These are the activations of a small neural network, seen along a few directions. Each row is one input.
Each table varies a few parts of the input and shows all the possible inputs, shuffled.
A made-up example of a description, with smaller parts first: one of 5 places around a ring, together with either a single point or one of 9 places along a line or (one of 3 separate values, together with one of 4 places along a line).
Shared parts are said once, and a part with two or three values counts as separate values.

Other details of the inputs vary at random and push rows far along two fixed directions, the same in every table; ignore that.
To show where, the next rows are all for the same input, with only those details redrawn:
 -92   61  -24  -20  352  402   49  -16 -266 -123 -144
  84  -53   68   71  -49 -292  266   -5   -6  -78  129
 -82  253 -225  -93 -233  271 -467  460  241  167 -145

Table:
r1:  -71  357 -249 -121 -278  284 -526  343  190  151  -52
r2:   55  127 -127   14 -601 -421 -340  467  464  168   47
r3:  -87   11   57    0  334  390    2   -2 -252 -181 -196
r4:  139 -309    9  198  -87 -243  172 -163   10   89   71
r5: -145  149  -46  -27  303  371  -58 -154 -310 -151  -65
r6:  -80 -166    7  -49  392  429  -81 -128 -199 -123 -121
r7:   93 -225   13   20  -11 -267  177 -121   63  -14  207
r8: -183   -9   33  -73  434  340  -52 -214 -132    7 -117
r9:   51 -104  120   -9   38 -296  199 -176  130   70  162
r10:  103  -41 -131  -66 -592 -331 -384  396  550  261  164
r11:   97    6  129   67 -109 -295  158 -105  -47 -155  172
r12:   70 -250   25   45   -2 -323  110 -130   40  -56  151
r13:   20  -69   71   93  -43 -327  222  -29   -9  -94  115
r14: -113  150  -86 -150 -152  258 -577  298  384  254 -165
r15:  -75  368 -201 -573 -706  426 -368   28  231  341 -382
r16:   70   28   62   70  -91 -342  141 -132  -75 -136  165
r17:   88 -171  128  169  -31 -278  194 -223   82  185   24
r18:  126 -124   73  246 -125 -271  264  -42  -61   23   -8
r19:  -92   61  -24  -20  352  402   49  -16 -266 -123 -144
r20:  -75   40   43  -24  330  406   37   12 -273 -141 -161
r21: -138   59 -272 -119 -165  268 -579  303  284  203  -82
r22:   25 -126  135   19   47 -354  130 -186  107   28  104
r23:  140   -7   49  225 -175 -270  201 -164 -121   15   91
r24:  112   32  114   40 -114 -277  196  -90  -67 -113  208
r25:   66 -125  191  -13   22 -286  186 -148  120   52  144
- What is each input in this table made of? => either a single point or (one of 4 places along a line, together with either a single point or one of 5 places around a ring)
- Change only the place on the ring of 5 in r19. List by row number the other rows that result. => r2, r3, r13, r20

Table:
r26:  129 -213   30   65 -190 -396  317  111   33  -78  189
r27:  -83  386 -115   50 -159  212 -427  351   79  161 -161
r28: -204 -116  103 -126  742  608   24 -311 -342 -209 -108
r29:  171   85 -101 -104 -463 -413  300 -331  -24   37  374
r30:  170 -189   88   -5  -84 -492  172  -20  169 -112  258
r31: -159   87 -105  -61  -27  252 -570  137  253  179  -57
r32: -164  167  109  -72  662  580  133 -137 -504 -365 -140
r33: -129   98 -116   -5  -55  245 -519  154  198  317 -141
r34: -170  181   94   53  661  553   59 -222 -528 -319 -158
r35:   52 -374  183  267  573    2  819 -525 -618 -376    7
r36:  -86  -65   11   73  698  559   27 -298 -508  -98 -248
r37:  112   85  104  178 -190 -438  354   28   94   -4  115
r38:  -68  114 -238   89 -218  245 -479  356   54  141 -170
r39: -141   76 -158  -38  -87  302 -397  193  319  338 -180
r40:  148 -167   70  121  -81 -497   86 -106  127  -57  229
r41: -189  284 -150 -468 -417  195 -341   76  225  190 -359
r42:   75  196  -12 -251 -580  377 -403  133  210  274 -326
r43:  169 -181   27  140 -134 -445  270  -61  180   94  105
r44:  177 -202   69   -8  -90 -449  287   26  163   34  198
r45:  110   60  149   26 -135 -425  362  106   59  -56  196
r46:  117 -197   50   69 -181 -434  208   64   34 -212  245
r47:  -88  107 -236   31 -194  241 -538  350  118   18  -91
r48:   52 -222  143  -22  -51 -383  258  -75  208  104  222
- What is each input in this table made of? => either one of 3 separate values or (one of 4 places along a line, together with one of 5 places around a ring)
- Change only the place on the line of 4 in r46. List by row number the other rows that result. => r28, r30, r32

Table:
r49:  -45  202  -71 -152   58  400 -179   11  -31  139 -187
r50: -139  113 -112 -208   49  349 -185   74  -45   29 -241
r51:  -63 -143  188   49  590  206  611 -672 -578 -246   -3
r52: -118  -21  -63  129  292  322 -336  162   54  124 -145
r53:  173 -302  290  213  150 -814  564 -351  -87 -244  512
r54:  -29  113  -92 -213   38  423 -139   87  -38   95 -199
r55:  108  111   30  -30 -638 -548 -121  160  415  186  102
r56: -120   10 -134  -74  229  339 -332  201   -1  -75   -8
r57:  -30  191 -119 -126   31  411 -207  -34  -46  120 -166
r58:  -99  108  -47 -182   10  378 -202   83  -63    1 -250
r59:  217   51  -94  -47 -674 -493  -76  136  423  235  194
r60: -146  161  -82 -193   79  331 -188   58  -28   62 -251
r61: -154  146  -75 -167   58  399 -134   65  -10  126 -194
r62: -130   42  -86  -82  267  343 -292  236   66  -92  -32
r63:  236 -241  278  125 -151 -594  622 -458 -140 -178  299
r64:  -69  187  -38  -81  -24  422 -245  -30  -72   55 -171
r65:  199 -363  258  196  107 -815  570 -328  -94 -266  528
r66: -127  124 -165 -113   -2  424 -192  -23  -50   93 -139
r67:  157   26 -158  199 -618 -603 -190  561  439  103  234
r68:  -85  198   10 -107    3  412 -218   14  -56   73 -192
r69:  -37  161  -62 -197   68  406 -143   71  -21  128 -209
r70:   15 -218  166  294  779  134  588 -394 -748 -446   74
r71: -106  156  -18 -168   40  360 -205   68  -46   35 -259
r72: -108  -57  -68  105  304  339 -291  205  105   89 -177
r73:  -78  157   19 -153   12  417 -182   73  -45   62 -214
r74:    7 -457  226  279  880  129  534 -564 -632 -301   41
r75: -100 -111  -97   90  272  356 -286  225   85   57 -173
r76: -154  202  -91 -148   69  326 -224   -1  -40   74 -228
r77:   78    7  -45  -88 -647 -501   -1  231  448  232  161
r78:  126 -106  -66  219 -501 -625 -313  345  547  310  224
r79:  165    4  -12  -45 -722 -465  -89  195  395  156  163
r80:  -93  165 -109  126  225  329 -202  348  -41  -67 -140
r81:  -79 -136  239   25  628  197  649 -637 -572 -233  -23
r82:  172 -249  188   89  -73 -697  644 -492 -137 -188  270
r83:  169 -297  193   52  -86 -713  682 -436 -126 -200  259
r84:  -18   94 -150 -182    9  434 -170   38  -58   80 -173
r85: -151  129  -52  -36  287  308 -344  172   36  -20   -7
r86:  -56 -130  183   24  619  140  563 -685 -603 -313  -60
r87:   91  -11 -104  -59 -681 -493  -35  186  431  221  187
r88:  -70  110  -10 -167  -18  435 -179   88  -62   29 -205
r89:  141    2  -51  -58 -711 -536 -115  196  405  133  123
r90:  -89 -141 -141   94  235  350 -325  191   16   75 -153
r91:  190 -200  284  131  -80 -674  620 -502 -148 -191  245
r92:  132  118 -115  236 -574 -613 -238  492  407  155  256
r93:  146   57 -112  196 -582 -599 -149  595  498   86  212
r94: -106  196 -105  151  213  313 -248  304  -89  -32 -106
r95: -138   94  -55  -65  301  323 -298  217   87  -57  -41
r96:  214 -253  250  117 -120 -673  624 -481 -149 -214  264
- What is each input in this table made of? => one of 6 places around a ring, together with either one of 3 separate values or one of 5 places around a ring
- The inputs of r74 and r90 match in every part but the place on the ring of 6. If r65 is changed in the same way as r74 into r90, which row does it become? => r56
- The inputs of r60 and r50 match in every part but the place on the ring of 6. If r95 is changed in the same way as r60 into r50, which row does it become? => r62
- Change only the place on the ring of 6 in r91. List by row number the other rows that result. => r55, r58, r71, r89, r96
- Change only the place on the ring of 6 in r88. List by row number the other rows that result. => r63, r64, r68, r73, r79
